Each row below holds a small network's activations on one input, seen along a few directions.
In each table, some parts of the input vary, and every possible input appears once, in random order.
Descriptions start from the smaller parts, as in this example, which fits no table here: one of 5 places around a ring, together with either a single point or one of 9 places along a line or (one of 3 separate values, together with one of 4 places along a line).
Shared parts are said once, and a part with two or three values counts as separate values.

Other details of the inputs vary at random and push rows far along two fixed directions, the same in every table; ignore that.

Rows:
R1: [ -1  -5   5  -5 -20  -1  -1  16 -15   7 -17 -25]
R2: [ -3  -7  -3  28 -20   6  -3  -5   7 -14  16  17]
R3: [ 22 -20   7 -28  -3  -8   7   1 -11  26 -11  -3]
R4: [  9 -14  -5   7 -24  28   9  -1   0  -4  30  36]
R5: [ 15   6   8 -22  14   9   2   9  -6   7 -13 -18]
R6: [-24  20  -7  24  33 -27 -10 -17  20 -18   1   2]
R7: [-19  15  -6  25  23 -19 -10 -16  19 -18   4   5]
R8: [ -9  18  -8   5  38  -7   0 -18  18 -12  11  18]
R9: [  4   0   9  -4  -8  -2  -7  12 -10   2 -20 -30]
R10: [  4  -8  -7   6 -16  22   8  -5   4  -4  28  35]
R11: [ 15  -1   6 -24  -5  16   6  13 -13  11  -7 -13]
R12: [  4  -4   8  -4 -20   3  -4  15 -14   5 -17 -27]
R13: [-10   2   0  20  34 -43 -13 -31  22  -5  -4   8]
R14: [-14 -11 -10  25 -31   4   2  -2   0  -6  20  24]
R15: [ -5  28   2 -26  57 -19  -3  -2   5   3 -24 -29]
R16: [ 10  -2   4 -25  -6  14   7  14 -13  13  -7 -12]
R17: [ -2 -13 -11   4 -26  22  13   0  -2   2  29  38]
R18: [  3  -4   8  -5 -20   2  -3  16 -13   6 -17 -27]
Description of these inputs: one of 2 separate values, together with either a single point or one of 8 places along a line.
Q: Changing only the choice among 2 separate values turns R16 into R7. The same change can be made to R11. Which row results?
A: R12

Rows:
R19: [ 0  0  1 -3  1 -2 -1 -1 -1  4 -2 -1]
R20: [-1 -1  1  3 -2 -3 -1  1  0  0 -3 -5]
R21: [ 2  1  1 -5  2  1  0  1  1  1 -1 -1]
R22: [-14  10 -10  24  23 -12  -5 -25  24 -17  21  30]
R23: [-1  0  1 -2 -1 -2 -1  0 -1  1 -2 -2]
R24: [ 2 -2  1 -1  1 -4  0  0  0  3 -2 -1]
R25: [-1  3 -1 -1  1  2  0  3 -1 -1 -1 -3]
R26: [ 0  2 -1 -5  3  1  1  3 -1  1 -1 -2]
R27: [ 1  1  0 -5  5  2  3  1 -1  2 -1  0]
R28: [ 3 -1  1 -3  3  0  0  0 -2  2  0 -1]
R29: [-2 -1  1  4 -2 -3 -1  1  0 -1 -3 -5]
R30: [ 0  3  0 -2  1  1  1  2 -2 -1  0 -2]
R31: [-3  1  1  2 -2 -2 -2  0 -1  0 -3 -5]
R32: [ 3  0  1 -2  3  0 -1  0 -1  2 -1  0]
R33: [ 3  0  2 -5  4  3  2  0  0  2 -1  0]
R34: [ 0  2  1 -1  0  2 -1  1  0 -1 -1 -4]
R35: [ 0  2  1  0 -1  2 -1  2  0 -1 -2 -4]
R36: [ 1 -1  1  0 -1 -4  0  0 -1  0 -2 -3]
R37: [ 2  2  2 -3  1  1  0  1  0 -1 -1 -2]
R38: [ 0  0  0 -2 -1 -1 -1 -1 -1  2 -2 -1]
R39: [-2  3 -1  0  0  2  0  3 -1 -1 -1 -3]
R40: [-3  2 -1  1  0  2  0  3 -1 -2 -1 -3]
R41: [ 0  0  1  2  0  0 -2  2 -1 -1 -3 -5]
R42: [  5 -26  -5  12 -45  19  10   3  -6   3  25  30]
R43: [ 1  1  0 -5  4  2  2  1 -1  1  1 -1]
R44: [  5 -21  -4  11 -42  20   7   4  -7   0  23  27]
R45: [ 2  2  1 -4  2  2  1  0  0  1 -2 -2]
R46: [ 1  2 -1 -3  3  2  2  2 -1  0 -1 -2]
R47: [ 3 -1  1 -3  3  0  1  0 -1  2 -2  0]
R48: [ 1  1  1  0  0  0 -2  1 -2  0 -3 -3]
R49: [ 0 -2  1  0  0 -4 -1  0  0  1 -3 -3]
R50: [ 0  1  1  2  0  0 -2  2 -1 -1 -3 -4]
R51: [-1  2  1  0  0  2 -1  2  0 -2 -2 -4]
R52: [-1 -1  1  2 -1 -4 -1  1  0  0 -3 -5]
R53: [ 0 -1  1 -4  2 -2  1 -1 -1  4 -2  0]
R54: [-2  1  0  0 -1 -2 -2  0 -1  1 -3 -3]
R55: [ 0  2 -1 -4  2  2  1  2 -1  0 -1 -2]
R56: [ 0  1  1  1  0  0 -2  1 -1 -1 -2 -4]
R57: [ 0 -1  1  2 -1 -4 -1  1  0  0 -3 -4]
R58: [ 1 -2  0  0  0 -3  0  0  0  1 -3 -2]
R59: [-3  1  1  0 -1 -2 -2  0 -1  0 -3 -4]
R60: [ 3  0  0 -2  2  0 -1  0 -1  1 -2 -2]
R61: [ 2 -1  1 -2  1  0 -1  1 -1  1 -1 -1]
R62: [ 2  0  1 -2  1  0 -1  1 -2  0 -2 -2]
R63: [-3  1  1  1 -2 -2 -2  1 -1  0 -3 -4]
R64: [ 1 -2  1 -1  0 -4  0  1  0  2 -2 -2]
R65: [-14  10 -10  24  24 -12  -4 -26  23 -17  22  31]
R66: [-1  1  1 -1 -1 -2 -1  0 -1  1 -2 -2]
R67: [ 1  3  1 -2  1  2 -1  1  0  0 -2 -3]
R68: [ 2 -3  1 -2  2 -3  2  0  0  3 -3 -1]
R69: [ 1  1  1 -4  2  2  0  1  0  0 -1 -2]
R70: [-2  3 -1  0  0  2  0  3 -1 -1 -1 -4]
R71: [ 3  1  1 -4  2  2  0  0  0  2  0  0]
R72: [ 3  1  1 -5  3  2  1 -1  0  1  0 -1]
R73: [ 1  2 -1 -4  3  2  1  2 -1  2  0  0]
Q: Describe the family of inputs behind these rows.
A: one of 5 places along a line, together with one of 11 places along a line
Q: Changing only the place on the line of 11 turns R60 into R47. The same change can be made to R38. Which row results?
A: R53
Q: Changing only the place on the line of 11 turns R69 into R21. The same change can be made to R55. Which row results?
A: R26
Q: Change only the place on the line of 11 in R29. List by row number the other rows that result.
A: R20, R24, R36, R42, R49, R52, R57, R58, R64, R68

Rows:
R74: [  5   1   0 -16   4   3   3   6  -7   8  -2  -1]
R75: [  2  -5   0 -10  -3 -10   4   4  -5   9  -7  -5]
R76: [ 6 -5  7 -5 -4 -3  0  1  0 10 -8 -9]
R77: [ -1  -4   1 -10  -1  -4   4   3  -4  14  -6  -5]
R78: [  7  -4  -1 -12   5   1   2   5  -7   9  -7  -3]
R79: [  5  -7   3  -7  -4 -10   2   0  -5   6  -6  -9]
R80: [  0   0   5   3  -8  -1  -4   6  -1   4 -10 -15]
R81: [ 10  -2   5 -13   2   5  -1   4  -4   4  -4  -6]
R82: [ -4  -2   3   1  -6  -2  -2   4  -5   5  -8 -14]
R83: [  5   1   5 -15  -2   7   0   1  -1   4  -5  -9]
R84: [  4   2   5 -14  -1   6   2   0  -3   5  -5  -7]
R85: [  0 -26  -3  21 -38  17   6  -9   6   0  30  41]
R86: [ -3  -2   5   1  -7  -1  -2   4  -5   4 -10 -13]
R87: [  4 -18  -9  29 -39  22   5   0   1  -8  30  37]
R88: [ 13   1   5 -11   2   4   0   5  -3   5  -4  -6]
R89: [ -1 -24  -9  17 -38   8   9  -6   2  -2  30  42]
R90: [10 -5  3 -8  4  2  2  2 -7  7 -8 -4]
R91: [-17   7 -16  35  11   2   0 -37  32 -25  48  60]
R92: [ -2   7   5  -6  -5   7  -1   5  -5   0  -7 -12]
R93: [  1   3   0  -8  -1   5  -1   9 -10   1  -5  -8]
R94: [  4   2   4  -4  -2   7  -4   7  -7  -1  -5 -11]
R95: [-14  25  -6  16  44 -16 -11 -20  18 -20   8   7]
R96: [  0   4   0 -17   0   4   5   4  -4   8  -3  -4]
R97: [  6  -3  -2 -12   4   0   4   6  -8  11  -6  -2]
R98: [10 -5  1 -9  4  1  2  3 -7  8 -5 -6]
R99: [ -6  -2   1  -2  -5  -2  -2   6  -5   6  -9 -11]
R100: [ 3 -6  7 -7 -2 -3  2  0 -3 10 -9 -7]
R101: [  6  -2   2 -13   7   9  20  15   2  -1  -3  -8]
R102: [  7   5   4  -3  -2   5  -3   9  -5  -1  -5 -11]
R103: [  3  -1   0  -2   0   2  -1   7 -10   2  -7 -11]
R104: [ -9  26  -3   8  43 -15  -8 -25  28 -16   5   8]
R105: [ -7   0  -1  -3  -5  -3   0   7  -6   8  -9 -11]
R106: [-19  27  -6  15  40 -14 -10 -22  23 -20   7   5]
R107: [ -5   8  -1 -10  -4   5   1   8  -6   3  -6 -10]
R108: [-13  25  -4  17  44 -16 -11 -20  19 -21   5   8]
R109: [ -5   6   0 -10  -5   7   0   7  -6   1  -5 -10]
R110: [ -4 -24  -7  30 -46  13   2  -3   3 -11  30  36]
R111: [  0   1  -4  -4   0   1   1  10 -10   5  -8  -8]
R112: [  9  -6   6  -5  -7  -9   1   2  -1   5  -9 -10]
R113: [  4  -1   2   0  -1   3  -1   7  -9   1 -10 -10]
R114: [-11  16  -2  15  43 -31  -8 -27  23 -16   1   9]
R115: [  6  -1   2 -16   4   3   2   6  -7   7  -3  -3]
R116: [  5  -2   2   0  -2   4  -4   7  -7   0  -9 -11]
R117: [ -4  -1  -2  -2  -8  -9   0   8  -7   3  -9 -11]
R118: [-14  22  -4  25  38 -30 -13 -20  26 -22   1   1]
R119: [  3 -27  -5  21 -41  11   6  -8   5  -5  30  40]
R120: [ -6 -22  -6  30 -44  19   2  -5   4  -6  30  37]
R121: [  0   3   0  -4   4  10  15  19   0  -5  -4 -16]
R122: [  0  -5   3 -10  -1  -4   2   2  -4  12  -8  -6]
R123: [ -1   5   4  -6  -6   9  -4   5  -2  -1  -6 -14]
R124: [ -2  -3   2   1  -8  -7  -2   5  -7   0  -7 -14]
R125: [-17  20  -4  24  38 -29 -11 -23  22 -22   1   5]
R126: [ 11 -21  -8  20 -33  20   8  -5   3  -3  30  42]
R127: [  8  -1   3 -14   4   4   1   4  -7   6  -2  -6]
R128: [  1   2   1 -18   0   5   3   3  -4   7  -4  -5]
R129: [  1   8   4  -4  -7   8  -3   7  -1   0  -6 -13]
R130: [ -4  -3   0  -2  -8  -8  -2   7  -7   1  -9 -11]
R131: [11 -6  3 -8  3  3 -1  3 -4  6 -8 -6]
R132: [-16  21 -10  19  46 -19 -10 -19  19 -18   3  11]
R133: [  9   0   5 -13   3   4   1   3  -6   5  -5  -4]
R134: [ 2 -6  5 -7 -1 -3  2  0 -4 11 -6 -9]
R135: [  0   5  -1  -8   0   3   0  10 -10   3  -4  -7]
Q: Changing only one part turns R131 into R116. The same change can be made to R81. Which row results?
A: R94
Q: Changing only one part turns R93 into R115. The same change can be made to R118. Which row results?
A: R112
Q: Describe the family of inputs behind these rows.
A: one of 2 separate values, together with either a single point or (one of 5 places along a line, together with one of 6 places along a line)
Q: Change only the place on the line of 5 in R115. List by row number the other rows that result.
A: R78, R89, R122, R128
Q: Change only the choice among 2 separate values in R92. List by row number the other rows that result.
A: R84
Q: Change only the place on the line of 6 in R77. List by row number the other rows that result.
A: R76, R85, R100, R122, R134
